A small network was shown many inputs. Here are its activations along a few directions, one row for each input.
Each table varies a few parts of the input and shows all the possible inputs, shuffled.
Descriptions start from the smaller parts, as in this example, which fits no table here: one of 4 places along a line, together with either a single point or one of 9 places around a ring or (one of 2 separate values, together with one of 5 places around a ring).
Shared parts are said once, and a part with two or three values counts as separate values.

Other details of the inputs shift rows strongly along two fixed directions, in all tables alike. That doesn't count.
These rows show it; all are for the same input, with only those details redrawn:
[ 12,  -8,   3,   6,   4,  -2,  -2,  -3,  -1,   6, -10,   2]
[ 13,  -8,   3,   7,   4,  -2,  -2,  -3,  -1,   6, -10,   1]
[-12,  29,  49,  31,  -5,  37,  14,  -5,  28, -25,  10,  59]
[ 13,  -9,   3,   6,   5,  -2,  -2,  -2,  -1,   7, -10,   2]
[12, -8,  3,  6,  4, -1, -2, -3, -1,  6, -9,  1]
[ 13,  -9,   1,   6,   4,  -3,  -3,  -3,  -2,   6, -10,   0]
[ -7,  19,  -9,  -2,   0, -11,  -4,  -9,   0, -11,   3,  -8]
[12, -9,  2,  6,  4, -2, -2, -3, -2,  5, -9,  1]

Rows:
R1: [-17,  18, -10, -12,  -4,   1,   3,   6,  -8,   2,  15,  -8]
R2: [ 13, -26,   0,  -6,  -1,   0,  -5,   4,   1,   3,  -3,   2]
R3: [ -8,  19,  -8,  -2,   0, -10,  -4,  -9,   0, -11,   3,  -8]
R4: [-12,  19,  -7,  -2,  -1, -12,   0,  -8,   0,  -8,   1,  -6]
R5: [ -3, -15,   5,  13,   0,   1,   4,   0,   0,  10, -11,  -9]
R6: [ -8,  16, -14, -13,  -6,   1, -11,   6,  -9,  -3,  20,  -9]
R7: [  3, -22,   5,  -4,   1,   2,   9,   4,   3,   6,  -8,   6]
R8: [ 13, -19,   3,  -7,   3,   2,   2,   3,   5,   0,  -4,   7]
R9: [-18,  18,  -5,   1,  -3, -11,   3,  -7,  -1,  -7,   0,  -8]
R10: [ -6,  20, -12, -14,  -2,   2,  -4,   5,  -7,  -5,  18,  -6]
R11: [ -2, -28,   4,  -1,   0,   4,   9,   7,   5,   5,  -6,  -6]
R12: [ -9,  19, -13, -15,  -3,   0,  -1,   6,  -8,   0,  16,  -6]
R13: [-22,  14,  -9,  -7,  -6,   6,   3,   8,  -5,   0,  18, -15]
R14: [ 10, -12,   3,   9,   0,  -1,  -8,  -2,  -3,   7,  -8,   0]
R15: [  9, -20,   3,  -7,   2,   1,   5,   5,   4,   3,  -7,   8]
What is each input in this table made of? -> one of 3 separate values, together with one of 5 places along a line
Start at R13 and move only the place on the line of 5, one step at a time. The first step leads to R1. Which rows follow, in order? -> R12, R10, R6
Change only the place on the line of 5 in R3. List by row number the other rows that result. -> R4, R5, R9, R14

Rows:
R16: [-18,  19,  24,  19,  -3,  11,   3, -10,  22, -18,   9,  28]
R17: [ 20, -30,  11,   8,   0,  16,   0,  14, -13,  28,  -9,   9]
R18: [ 19, -34,   9,   5,   5,  25,   6,  20,  -6,  23,  -1,   1]
R19: [-22,  28, -11, -15,  -8,  -7,  -7,  -1,   0, -12,  23,  -6]
R20: [ 17, -31, -17, -21,   4,  -6,  -9,  13, -14,  12,   2, -28]
R21: [  9,  -4, -21, -24,   1, -15,  -4,   2,  -8,   1,   5, -10]
R22: [ 19, -23,  18,  17,  14,   5,  13,  -2,  -3,  20, -25,   3]
R23: [ -3,  10, -17, -28,  -2,  -7,   1,  -1,  -2, -14,  14,  -8]
R24: [ 4, -9, 12,  5,  0, 26,  6, 12, -2, 14,  2, 14]
R25: [ 7, -8, 13,  4,  0, 13, -6,  8, -1, 15,  0, 27]
R26: [-13, -22,  15,  11,  -4,  14,  18,  10,  10,   9, -13,  10]
R27: [-9,  6, 22, 23, -4, 13,  7, -6,  8, -8, -1, 19]
R28: [ -6,  20,  21,   6,  -3,  12,  10, -10,  23, -28,   5,  33]
R29: [-4, 13, 18,  4, -1, 25, 17,  8,  5,  4, 13, 18]
R30: [  8,   0, -22, -26,   3, -18,  -7,   2, -12,   4,   1,  -4]
R31: [-15,   7, -15, -13,  -3,   2,  -5,   8,  -4,  -6,  24, -19]
R32: [-15,  17, -13,   0,   0, -13,   1, -11,  -3,  -6,   1, -19]
R33: [ 19, -33,  13,  20,   5,   6,   0,  -2,  -2,  18, -18,   7]
R34: [-17,  36, -11,   3,  -5,  -7, -10,  -6,  -5, -16,   9, -10]
R35: [ 28, -33,  11,  10,   7,   1,   3,  -3,   4,   9, -21,  10]
R36: [ -8,  26, -15,   1,   0,  -8,  -9,  -4,  -7,  -4,   1, -16]
R37: [ 13, -19, -21, -12,   3, -10,  -6,  10, -22,  29,  -7, -26]
R38: [ 21, -35,   9,   4,   0,  19,  -2,  12,  -8,  26,  -6,   8]
R39: [-32,   0, -16, -11, -10, -16,   4,  -1,   2,  -7,   4, -21]
R40: [ 13, -48,  10,   0,   1,   4,  12,   9,  10,  12, -22,   8]
R41: [ 22, -32, -23, -26,   7,  -6,  -4,  11,  -9,   8,   2, -24]
R42: [-12,  22,  24,   1,  -9,  19,   4,   3,  11, -16,  19,  33]
R43: [-14,  19, -10,  -2,  -1, -10,   0,  -9,  -2,  -6,   1, -20]
R44: [ 22, -30,  16,  14,   4,   7,  -2,   0,   3,  17, -18,   7]
R45: [ 10, -19, -16,  -1,   2, -15,  -8,  -2, -16,  17, -16, -30]
R46: [21, -7, 12,  8,  4,  8,  2,  0, 10, -5, -8, 24]
R47: [-27,  28,  -6,   3,  -4, -14,  -1, -16,  -2, -21,   7, -12]
R48: [-4,  7, 18,  5,  3, 28, 18, 15,  7, -2, 18, 13]
R49: [  4,  -3, -14,  -8,   0, -21,  -8,  -8,  -4,  -3,  -5, -22]
R50: [ 12,  -3, -21, -13,   3, -21,  -4,  -7,   0,  -7,  -6, -15]
R51: [ -9,  22,  24,  14,  -7,  12,   3,  -5,  18, -22,   9,  29]
R52: [ 15, -21, -21,   0,   3, -18, -12,  -1, -14,  17, -12, -29]
R53: [ -4, -38, -22, -15,   0, -24,  -3,   6,  -5,  18, -16, -33]
R54: [-12,  25,  20,  21,  -7,  17,  -1,  -5,  13, -16,  11,  27]
R55: [ -5,  15, -15, -12,  -2, -18,  -4, -13,   4, -18,   2, -15]
R56: [ -9,   4,  23,  22,  -1,  10,   5, -12,   8,  -8,  -2,  21]
R57: [-28,  35, -13,  -9,  -9,  -7,  -5,   1, -10,  -7,  19,  -1]
R58: [ 16, -24, -18,  -7,   6, -27, -10,  -7, -11,  10, -15, -27]
R59: [14, -8, 12, -2,  2, 12, -1,  6,  1,  7, -2, 30]
R60: [ 5, -8, 12,  7, -2, 16, -4,  9, -7, 16, -1, 25]
R61: [  1, -38, -21, -17,  -1, -28,   1,   6,  -8,  13, -15, -31]
R62: [  6,  14,  21,  15,  -1,  11,  -5,  -2,   9, -11,   1,  26]
R63: [ 13, -16, -20,  -1,   7, -14,  -8,   0, -13,  20, -15, -30]
R64: [-37,  10,  23,  14, -15,  18,  19,   4,  19, -16,   6,  24]
R65: [-18,  19,  28,  18,  -1,   9,   3, -14,  18, -20,   5,  28]
R66: [-13,  15, -13,  -1,  -5, -13,  -6, -11,  -1,  -8,   5, -18]
R67: [ 20, -14, -20,  -3,   6, -18, -21,   0, -14,  17, -15, -25]
R68: [-16,  28, -13, -21,  -8,  -6,  -3,  -4,   1, -20,  19,  -3]
R69: [  6, -11,  14,   8,  -3,  18,   0,  10,  -3,  13,   4,  19]
R70: [ -6,  22,  21,  11,  -5,  14,   5,  -7,  22, -26,   7,  30]
R71: [-3, 16, 17, 21, -1, 18,  5,  1,  7, -3,  0, 19]
R72: [-13, -10,  19,  -3,  -2,   9,  19,   3,  23, -17,  -3,  27]
R73: [ 19, -14, -21,   1,   4, -16, -19,   0, -18,  18, -14, -26]
R74: [ 29, -13,  13,  17,  11,  12,   3,   8,  -6,  24, -21,   6]
R75: [-19,  25, -10, -21,  -8,  -5,  -4,  -1,  -1, -19,  23,  -8]
R76: [ 9, -3, 15,  5,  4, 19, 13, 12, -3, 17, -1, 16]
R77: [-18,  26,  -9, -10,   0, -20,  -2, -21,   5, -30,   4,  -8]
R78: [ -6,  11, -14, -13,   4, -24,   1, -20,   2, -22,  -3, -10]
R79: [ 21,  -3,  12,  10,   4,  11,  -6,   0,   7,  -2, -11,  20]
R80: [ 14, -25, -14,  -5,   8, -27,  -9, -12, -13,   8, -18, -24]
R81: [-9, 16, 16,  9, -3, 19,  7,  8, -2,  7,  6, 30]
R82: [-23,  21, -12, -14,  -5,   0,  -5,   6,   6, -17,  30, -13]
R83: [11, -8, 16,  0,  0,  9, -4,  9, -4,  9, -1, 27]
R84: [ -7,  11, -17, -24,  -4,  -6,  -3,  -1,  -1, -10,  14, -11]
R85: [-3, 13, 19, 23, -4, 16,  2,  1,  5, -5,  3, 20]
R86: [ 26, -29,  12,  17,   4,   4,  -3,   4,   3,  19, -14,   7]
R87: [ 30, -26,  14,  12,   6,   5,  -6,   4,  -1,  14, -17,  10]
R88: [-26,  27, -13, -11, -10,   0,  -1,   1,  -5, -12,  24, -10]
R89: [  0,  -1,  16,  -1,  -1,  26,   7,  10,  14, -14,  19,  21]
R90: [-10,  32, -12,  -9,  -3, -12,  -7, -11,   5, -27,  10,  -7]
R91: [  4, -16,  14,   8,  -2,  28,   5,  18,   0,   6,  11,   9]
R92: [-13,  11, -15, -19,  -5,  -4,  -8,   1,  -3,  -2,  16, -15]
R93: [-11,  23,  -9,  -5,   2, -12,   7,  -8,  -1,  -4,   1, -21]
R94: [  5,   9, -17,  -3,   7, -13,  -2,  -1,  -9,   9,  -6, -25]
R95: [ 24, -21,  13,  17,  11,  10,  10,   7,   0,  24, -19,   4]
R96: [  0,   0, -15,   1,   0, -13,  -7,  -2, -10,   4,  -4, -23]
R97: [-13,  27, -15, -16,   1, -10,   3,   2, -13,   6,  10, -10]
R98: [-17,  32, -10,  -2,  -3, -13, -13,  -8,   6, -18,  14,  -9]
R99: [  6, -38,  13,   8,   4,   8,  23,  14,   4,  26, -23,   0]
R100: [ 23,  -4,  12,   8,   6,   9,  -2,   1,   8,  -4, -12,  26]
R101: [-15,  27, -15, -13,  -1, -21,   2, -17,   9, -31,   8,  -6]
R102: [ -6,   0, -14,   2,   6, -16,  -2, -12,  -9,   4, -10, -23]
R103: [-13,  21, -12,  -2,   4, -17,   7, -11,  -1,  -4,   2, -20]
What is each input in this table made of? -> one of 8 places along a line, together with either a single point or one of 4 places along a line or one of 6 places along a line
Changing only the place on the line of 8 turns R61 into R39. The same change can be made to R58. Which row results? -> R33
Changing only the place on the line of 8 turns R45 into R44. The same change can be made to R96. Which row results? -> R86
Changing only the place on the line of 8 turns R60 into R25. The same change can be made to R73. Which row results? -> R67
Change only the place on the line of 6 in R46. List by row number the other rows that result. -> R28, R50, R78, R100, R101
Change only the place on the line of 4 in R84. List by row number the other rows that result. -> R59, R68, R89
Change only the place on the line of 8 in R41. List by row number the other rows that result. -> R18, R20, R31, R48, R82, R89, R91
Change only the place on the line of 4 in R83. List by row number the other rows that result. -> R20, R42, R75
